Questions about the matrix below. Indices start at 1.
1) Report the entry in row 3 and column 1.
2) Report the entry in the top-right corner.
3) Report the entry at row 1, column 3.
4) Report the entry at row 2, column 1.
5) Report the bottom-right entry.
6) Report the entry in the top-left corner.
[[5 5 4 6 4 6 7 4 4 6 7 4 8 5 4]
 [5 5 7 3 5 3 5 6 7 4 4 6 2 5 6]
 [5 7 4 5 6 4 4 6 6 4 3 5 6 7 7]
 [5 7 4 5 4 5 6 5 8 5 4 5 6 8 6]
 [5 8 4 5 3 6 5 5 6 5 4 5 5 8 5]
 [5 7 4 5 3 8 5 5 4 6 5 5 5 7 4]
 [5 6 4 5 3 8 6 4 4 7 6 4 6 6 3]
 [5 5 3 7 5 5 7 4 6 5 7 4 8 4 5]
 [5 3 6 5 6 5 4 5 2 5 6 5 4 3 4]
 [5 4 7 4 5 6 3 5 3 5 4 6 2 5 5]
 [5 7 4 5 6 5 3 6 5 4 3 5 5 7 6]
 [5 6 3 6 7 4 5 5 6 4 5 5 8 6 6]
 [5 7 3 6 5 4 7 5 8 4 4 5 7 6 6]
 [5 7 5 4 6 6 2 6 5 5 3 5 4 7 6]
 [5 3 6 5 7 2 6 5 6 4 6 5 5 2 6]
 [5 5 7 3 5 4 4 6 6 4 3 6 2 5 6]]
1) 5
2) 4
3) 4
4) 5
5) 6
6) 5

Questions about the grid below. Counting starts at 1.
1) Give the entry directly above the largest entry.
2) Give the bottom entry of the column that holds the smallest entry.
3) Give the top entry of the column that holds the smallest entry.
4) Give the entry just left of 135.98.
5) Give the entry just left of 22.08.
6) Give the entry at row 1, column 2.
7) Give the entry just right of 57.42.
8) Give the entry just left of 191.22.
[[-189.66   74.97  -77.80   41.85]
 [ -28.65   33.31  191.22  140.10]
 [  57.42   10.00 -174.33  135.98]
 [ 162.47  -30.92 -144.03   74.36]
 [ 140.59  -11.06   89.63  178.75]
 [ 152.66  -22.90  151.01  117.90]
 [ 207.34  -38.90   22.08  112.02]]
1) 152.66
2) 207.34
3) -189.66
4) -174.33
5) -38.90
6) 74.97
7) 10.00
8) 33.31

A = [[8, -19, -24, -10], [-3, -4, 7, -8], [-6, -1, 16, -14], [-71, -92, 51, -1], [2, -9, 0, -24], [-68, -96, 43, -4], [-69, -93, 48, -4], [5, -10, -11, -6], [-72, -88, 58, -7], [-25, -97, -36, 12], [-62, -86, 49, -25], [-59, -104, 17, 6], [-65, -101, 31, 5], [-73, -63, 85, -21], [8, -16, -22, -7], [1, -5, 1, -15]]
The entry just right of the smallest entry -> 17
Which number is the smallest entry? -104
Which number is the entry just right of -73? -63
The entry just right of 31 is 5
The entry just right of the largest entry -> -21
Which number is the largest entry? 85

Read these off the array that follows.
1) Which number is the entry directly below the largest entry?
2) Which number is the first entry of the largest entry's row?
3) Which number is the first entry in reading order?
4) Which number is the entry just left of the largest entry?
5) Which number is the second entry, reading row by row?
6) Which number is the entry just left of 5?
7) Which number is the entry directly below 55?
8) Which number is the bottom-right entry?
[[ 16  47  55 -49  14   5  -4  37 -28 -35  14]
 [ 26   7  81  -5  12   3  15  43  -7 -39  34]
 [ 45  38  43  45   8   0  -6  48  19   9  16]
 [ 67   7  21  -8   8  16 -14  35 -31 -37  45]
 [ 10 -21   8  14  19   0 -42  48  -2  -6  22]
 [ 25 -14  15 -10  23  31  32  52   4  16  20]]
1) 43
2) 26
3) 16
4) 7
5) 47
6) 14
7) 81
8) 20

a =
[[5626 5594 5623 6130 5520 5627]
 [5918 5936 5902 5594 6086 5885]
 [3634 3434 3612 9390 2593 3636]
 [6018 5937 6038 5834 5797 6072]
 [5775 5780 5764 5796 5844 5753]]
Counting starts at 1.
The entry in the top-left corner?
Answer: 5626
The minimum is 2593
The entry just right of 5918?
Answer: 5936
The entry directly below 5885?
Answer: 3636
The entry at row 3, column 1: 3634
The entry in row 2 and column 1 -> 5918
The entry directly above 5764 is 6038
The entry just right of 5764?
Answer: 5796
The entry in the top-right corner?
Answer: 5627
The entry in row 1 and column 3: 5623
The entry in the bottom-left corner?
Answer: 5775
The entry directly below 5937?
Answer: 5780
The maximum -> 9390
The entry just left of 5797?
Answer: 5834
The entry directly below the smallest entry?
Answer: 5797
The entry at row 1, column 2?
Answer: 5594

Read these off the matrix that follows.
1) Read off the entry just left of 7802.
2) Read off the smallest entry.
3) Read off the maximum.
4) Read off the entry just right of 6856.
5) Read off the entry just right of 8693.
((9763, 6514, 8693, 8172, 5809), (9584, 6759, 7802, 6903, 4912), (8215, 6861, 7995, 7156, 5185), (8321, 7473, 9437, 6415, 3852), (8402, 7477, 8719, 6165, 4496), (6856, 6894, 7877, 6253, 4411), (6789, 7198, 8050, 6535, 3430), (6617, 6727, 7757, 6938, 3145))
1) 6759
2) 3145
3) 9763
4) 6894
5) 8172

Read these off the row that follows.
1) Read off the entry just right of 45.
2) Read off the entry just left of the largest entry.
3) Read off the centre entry.
[45, 49, 2, 32, 31, 86, 72, 36, 15, 10, 44]
1) 49
2) 31
3) 86
